These are the activations of a small neural network, seen along a few directions. Each row is one input.
Each table varies a few parts of the input and shows all the possible inputs, shuffled.
A made-up example of a description, with smaller parts first: values(2) and (point or line(11) or (ring(5) and line(6))).
Shared parts are said once, and a part with two or three values counts as separate values.

Other details of the inputs shift rows strongly along two fixed directions, in all tables alike. That doesn't count.

Table:
R1: [-0.06,  0.27,  0.08,  0.04,  0.08, -0.17,  0.02, -0.16, -0.08, -0.09,
 -0.04, -0.23,  0.04, -0.03]
R2: [ 0.13,  0.23,  0.24, -0.22,  0.01, -0.14,  0.06, -0.14,  0.55, -0.10,
  0.29, -0.19, -0.15,  0.15]
R3: [-0.07, -0.03, -0.16,  0.21, -0.03, -0.20,  0.10, -0.07, -0.58,  0.07,
 -0.23, -0.12,  0.02, -0.21]
R4: [-0.02,  0.18,  0.05,  0.19, -0.03, -0.23, -0.16,  0.00,  0.01, -0.15,
 -0.04, -0.12,  0.08, -0.17]
R5: [ 0.25, -0.24,  0.01, -0.36,  0.02, -0.18, -0.02,  0.05,  0.19,  0.15,
  0.16,  0.10, -0.10,  0.17]
R6: [-0.12,  0.29,  0.21,  0.00,  0.04, -0.21,  0.05, -0.26,  0.28,  0.07,
 -0.10, -0.25, -0.04, -0.05]
R7: [-0.02, -0.08, -0.18,  0.06,  0.06,  0.02, -0.33, -0.01, -0.28, -0.02,
 -0.38,  0.09,  0.16, -0.19]
R8: [ 0.14, -0.27,  0.08, -0.17, -0.06,  0.13,  0.22,  0.21,  0.23,  0.13,
  0.35,  0.20, -0.12,  0.27]
R9: [ 0.14,  0.00,  0.04, -0.05, -0.12,  0.08, -0.10,  0.08,  0.39, -0.19,
  0.24,  0.06, -0.08, -0.02]
R10: [-0.18,  0.00, -0.07,  0.30, -0.03,  0.12, -0.09,  0.05, -0.24, -0.02,
 -0.29,  0.10,  0.18, -0.18]
R11: [-0.17,  0.04, -0.13,  0.30,  0.01,  0.05, -0.13,  0.11, -0.31, -0.08,
 -0.20,  0.06,  0.20, -0.15]
R12: [ 0.01,  0.20,  0.15, -0.21,  0.17, -0.36, -0.15, -0.27,  0.19,  0.04,
 -0.19, -0.21,  0.08,  0.07]
R13: [-0.03, -0.18, -0.14, -0.10,  0.06,  0.75,  0.11,  0.19, -0.17, -0.01,
  0.14,  0.28,  0.00,  0.25]
R14: [-0.04,  0.07, -0.04,  0.13, -0.07, -0.34,  0.09, -0.18, -0.22,  0.14,
 -0.18, -0.18, -0.13, -0.21]
R15: [ 0.10,  0.02,  0.26, -0.11, -0.01, -0.52,  0.19,  0.04,  0.41,  0.06,
  0.30, -0.11, -0.03,  0.21]
R16: [ 0.12, -0.34, -0.09, -0.16, -0.12,  0.34,  0.19,  0.15,  0.06,  0.13,
  0.25,  0.21, -0.21,  0.10]
R17: [-0.02, -0.15, -0.20, -0.11,  0.09,  0.68,  0.08,  0.25, -0.24, -0.09,
  0.22,  0.25,  0.03,  0.28]
R18: [-0.16,  0.00, -0.12,  0.26, -0.07,  0.17, -0.13, -0.03, -0.18, -0.02,
 -0.29,  0.06,  0.05, -0.30]
Each input here is: values(3) and (point or ring(5)).
Q: Changing only the values(3) part turns R14 into R9. The same change can be made to R15. Which row results?
A: R11
Q: Which other rows does R13 become when the values(3) part takes its other values? List them by row number.
A: R8, R10
Q: Which other rows does R12 become when the values(3) part takes its other values? List them by row number.
A: R5, R7

Table:
R19: [ 0.08, -0.01, -0.01,  0.00, -0.06, -0.22, -0.13,  0.07,  0.14, -0.13,
  0.12, -0.05, -0.01, -0.11]
R20: [-0.03,  0.00,  0.00, -0.19,  0.02,  0.33,  0.17,  0.13,  0.26, -0.07,
  0.39,  0.04, -0.10,  0.21]
R21: [-0.02, -0.03, -0.12, -0.08,  0.00, -0.13, -0.17, -0.22, -0.06,  0.14,
 -0.29, -0.11, -0.11, -0.26]
R22: [-0.06, -0.04, -0.11,  0.04,  0.07, -0.10, -0.13,  0.09, -0.23, -0.05,
 -0.10,  0.03,  0.17, -0.05]
R23: [-0.14,  0.01, -0.09,  0.14, -0.07, -0.20,  0.11, -0.06, -0.16,  0.11,
 -0.08, -0.15, -0.09, -0.21]
R24: [ 0.02, -0.26, -0.04, -0.04, -0.02,  0.32, -0.02,  0.25,  0.08,  0.04,
  0.12,  0.30,  0.07,  0.14]
R25: [ 0.06,  0.42,  0.35,  0.04,  0.03, -0.54, -0.13, -0.22,  0.47, -0.18,
 -0.01, -0.29,  0.10,  0.02]
R26: [ 0.16, -0.14,  0.11, -0.22, -0.13, -0.05, -0.03,  0.26,  0.71, -0.12,
  0.54,  0.12, -0.14,  0.12]
R27: [-0.11,  0.15, -0.07,  0.03,  0.09,  0.10,  0.07, -0.07, -0.23, -0.07,
 -0.01, -0.16,  0.01, -0.01]
R28: [-0.04,  0.02,  0.04, -0.23,  0.12, -0.28, -0.14, -0.19,  0.13,  0.18,
 -0.21, -0.11,  0.01, -0.02]
R29: [-0.19,  0.28,  0.01, -0.04,  0.13, -0.15, -0.18, -0.36, -0.03,  0.05,
 -0.41, -0.25,  0.03, -0.21]
R30: [-0.15,  0.24,  0.19,  0.09,  0.03, -0.09,  0.15, -0.17,  0.15,  0.06,
 -0.06, -0.19, -0.01, -0.01]
R31: [ 0.09,  0.01, -0.01, -0.18,  0.03,  0.31, -0.10,  0.19,  0.29, -0.27,
  0.38,  0.09,  0.03,  0.19]
R32: [-0.03, -0.25, -0.14, -0.08,  0.01,  0.26, -0.04,  0.31,  0.05, -0.02,
  0.20,  0.24,  0.07,  0.12]
R33: [ 0.26, -0.22, -0.14, -0.07, -0.11,  0.27, -0.10,  0.19, -0.03, -0.17,
  0.17,  0.23, -0.05,  0.02]
R34: [ 0.07,  0.22,  0.39, -0.02,  0.05, -0.67,  0.13, -0.22,  0.36,  0.18,
 -0.02, -0.23, -0.02,  0.14]
R35: [ 0.24,  0.07,  0.30, -0.22, -0.04,  0.17, -0.04,  0.10,  0.73, -0.18,
  0.42,  0.14, -0.05,  0.31]
R36: [ 0.26, -0.14, -0.03, -0.15, -0.08,  0.06,  0.11,  0.04,  0.03, -0.04,
  0.25,  0.06, -0.17,  0.11]
R37: [-0.01,  0.13,  0.06,  0.15,  0.07, -0.43, -0.14, -0.12, -0.17, -0.01,
 -0.31, -0.11,  0.20, -0.08]
R38: [ 0.07,  0.02, -0.09, -0.07,  0.04,  0.37,  0.10, -0.01, -0.23, -0.12,
  0.07,  0.03, -0.04,  0.14]
R39: [-0.16,  0.12,  0.02,  0.20,  0.00,  0.20, -0.07, -0.01, -0.01, -0.06,
 -0.16,  0.03,  0.12, -0.10]
R40: [-0.05, -0.25, -0.14, -0.16,  0.03,  0.26,  0.17,  0.23, -0.08,  0.10,
  0.24,  0.16, -0.05,  0.20]
R41: [-0.05,  0.37,  0.29,  0.13,  0.04, -0.33,  0.10, -0.30,  0.13,  0.05,
 -0.18, -0.29, -0.01, -0.01]
R42: [ 0.09, -0.19, -0.03,  0.02,  0.00,  0.23, -0.07,  0.15, -0.13,  0.02,
 -0.06,  0.27,  0.09,  0.11]
R43: [-0.16, -0.11, -0.27,  0.09,  0.10,  0.08,  0.07,  0.01, -0.72,  0.09,
 -0.23, -0.01,  0.09, -0.07]
R44: [ 0.04, -0.07, -0.10,  0.00,  0.07, -0.02,  0.09, -0.03, -0.42,  0.08,
 -0.14,  0.00,  0.05,  0.07]
R45: [ 0.14, -0.23, -0.19, -0.15, -0.07,  0.25,  0.10,  0.16, -0.14, -0.04,
  0.30,  0.10, -0.16,  0.05]
R46: [-0.12, -0.14, -0.20,  0.32, -0.12,  0.19, -0.09,  0.04, -0.38,  0.05,
 -0.32,  0.14,  0.05, -0.32]
R47: [ 0.21, -0.14,  0.05, -0.09, -0.12,  0.11,  0.15,  0.03,  0.09,  0.07,
  0.18,  0.12, -0.19,  0.09]
R48: [ 0.13,  0.22,  0.35,  0.10, -0.11, -0.64, -0.10, -0.18,  0.48,  0.00,
 -0.07, -0.16, -0.02, -0.13]
R49: [-0.30,  0.06, -0.25,  0.28,  0.05,  0.35, -0.11,  0.05, -0.41, -0.10,
 -0.26,  0.03,  0.15, -0.22]
R50: [-0.20, -0.13, -0.14,  0.17,  0.03,  0.14,  0.15,  0.00, -0.53,  0.23,
 -0.31,  0.06,  0.07, -0.07]
R51: [-0.09, -0.01,  0.02,  0.18, -0.09, -0.15,  0.14, -0.11, -0.13,  0.17,
 -0.16, -0.09, -0.09, -0.19]
Q: What do these inputs look like to the network?
A: values(3) and (point or (values(2) and ring(5)))
Q: Changing only the values(3) part turns R19 into R22. The same change can be made to R46. Which row results?
A: R24
Q: Which other rows does R30 become when the ring(5) part takes its other values? List them by row number.
A: R20, R27, R38, R41
Q: Which other rows does R38 become when the values(3) part takes its other values? List them by row number.
A: R36, R44
Q: Which other rows does R28 become when the values(3) part takes its other values? List them by row number.
A: R21, R29
Q: Which other rows does R42 become when the values(2) part takes its other values? List them by row number.
A: R34

Table:
R52: [ 0.03, -0.40, -0.41, -0.01, -0.02,  0.61,  0.17,  0.23, -0.73,  0.05,
  0.04,  0.28, -0.07,  0.06]
R53: [-0.02, -0.11, -0.14,  0.02,  0.03,  0.49,  0.02,  0.15, -0.17, -0.07,
  0.03,  0.20,  0.05,  0.11]
R54: [ 0.00, -0.01,  0.05,  0.04, -0.01, -0.44,  0.09, -0.07, -0.10,  0.16,
 -0.09, -0.11,  0.00, -0.03]
R55: [ 0.15,  0.06,  0.13, -0.23, -0.04, -0.05, -0.05,  0.06,  0.60, -0.16,
  0.37, -0.01, -0.09,  0.16]
R56: [-0.26,  0.30,  0.03,  0.38,  0.01, -0.43, -0.08, -0.23, -0.18,  0.01,
 -0.45, -0.27,  0.14, -0.33]
R57: [-0.24,  0.34,  0.05,  0.26,  0.09, -0.37, -0.16, -0.26, -0.24,  0.01,
 -0.44, -0.29,  0.16, -0.31]
R58: [-0.29,  0.32,  0.09,  0.35,  0.06, -0.40, -0.10, -0.21, -0.21,  0.05,
 -0.44, -0.28,  0.18, -0.30]
R59: [-0.09,  0.17,  0.10,  0.11,  0.05, -0.19, -0.06, -0.11,  0.05, -0.01,
 -0.19, -0.09,  0.12, -0.02]
R60: [ 0.03, -0.46, -0.42, -0.07, -0.01,  0.70,  0.07,  0.17, -0.63,  0.15,
 -0.09,  0.33, -0.09,  0.01]
R61: [-0.27,  0.29,  0.08,  0.32,  0.06, -0.42, -0.15, -0.21, -0.20,  0.05,
 -0.47, -0.24,  0.19, -0.30]
R62: [ 0.20, -0.11,  0.18, -0.25, -0.04, -0.24,  0.20,  0.13,  0.41,  0.07,
  0.44,  0.02, -0.13,  0.27]
R63: [ 0.08, -0.14, -0.18, -0.02, -0.04,  0.46, -0.06,  0.12, -0.19, -0.10,
  0.07,  0.18, -0.05, -0.01]
R64: [ 0.19, -0.01,  0.23, -0.16, -0.07, -0.09, -0.03,  0.10,  0.59, -0.08,
  0.35,  0.07, -0.07,  0.17]
R65: [ 0.06, -0.25, -0.20, -0.14, -0.01,  0.38,  0.11,  0.06, -0.27,  0.11,
  0.06,  0.15, -0.15,  0.07]
R66: [ 0.16,  0.11,  0.20, -0.27,  0.04, -0.01, -0.01,  0.02,  0.56, -0.13,
  0.34,  0.00, -0.04,  0.27]
R67: [-0.02, -0.38, -0.39, -0.03, -0.02,  0.74,  0.17,  0.15, -0.65,  0.10,
 -0.02,  0.28, -0.11,  0.03]
R68: [ 0.11, -0.28, -0.23, -0.13,  0.00,  0.27,  0.11,  0.14, -0.35,  0.06,
  0.12,  0.15, -0.10,  0.10]
R69: [ 0.15,  0.16,  0.30, -0.24,  0.02, -0.12,  0.05,  0.00,  0.70, -0.14,
  0.41, -0.07, -0.04,  0.30]
R70: [ 0.01, -0.27, -0.16, -0.06, -0.04,  0.37,  0.18,  0.12, -0.25,  0.14,
  0.06,  0.18, -0.11,  0.07]
R71: [-0.27,  0.35,  0.07,  0.31,  0.07, -0.36, -0.10, -0.25, -0.24,  0.01,
 -0.42, -0.31,  0.16, -0.30]
R72: [-0.05,  0.02,  0.09,  0.03, -0.01, -0.34,  0.09, -0.14, -0.01,  0.21,
 -0.16, -0.12, -0.04, -0.06]
R73: [ 0.05, -0.32, -0.36,  0.05, -0.04,  0.73, -0.10,  0.21, -0.51, -0.07,
 -0.07,  0.35,  0.01, -0.06]
R74: [ 0.20,  0.09,  0.29, -0.31,  0.03, -0.16, -0.05,  0.03,  0.74, -0.11,
  0.36,  0.00, -0.02,  0.29]
R75: [-0.20,  0.26, -0.01,  0.29,  0.03, -0.45, -0.17, -0.25, -0.19, -0.01,
 -0.49, -0.25,  0.15, -0.35]
R76: [ 0.17,  0.08,  0.30, -0.30,  0.02, -0.19, -0.10,  0.07,  0.77, -0.11,
  0.40, -0.01, -0.02,  0.22]
R77: [-0.25,  0.33,  0.01,  0.34,  0.01, -0.39, -0.08, -0.27, -0.21, -0.03,
 -0.43, -0.31,  0.12, -0.33]
R78: [ 0.04, -0.03,  0.03, -0.01,  0.01, -0.42,  0.05, -0.09, -0.11,  0.15,
 -0.11, -0.13, -0.01, -0.04]
R79: [ 0.13,  0.00,  0.17, -0.18, -0.06, -0.09, -0.04,  0.11,  0.64, -0.12,
  0.35,  0.06, -0.05,  0.17]
R80: [ 0.18,  0.05,  0.22, -0.17, -0.06, -0.03,  0.03,  0.06,  0.55, -0.12,
  0.40,  0.00, -0.10,  0.17]
R81: [ 0.03, -0.17, -0.14,  0.07, -0.06,  0.45,  0.00,  0.18, -0.17, -0.06,
  0.07,  0.22, -0.02,  0.00]
Q: Changing only one part turns R77 into R55. The same change can be made to R52. Which row results?
A: R68
Q: What do these inputs look like to the network?
A: ring(5) and (values(2) or line(4))
Q: Which other rows agree with R78 in the ring(5) part? List them by row number.
A: R60, R73, R74, R75, R76
Q: Which other rows does R71 become when the line(4) part takes its other values? List them by row number.
A: R69, R77, R80
Q: Which other rows does R72 become when the values(2) part takes its other values? List them by row number.
A: R54
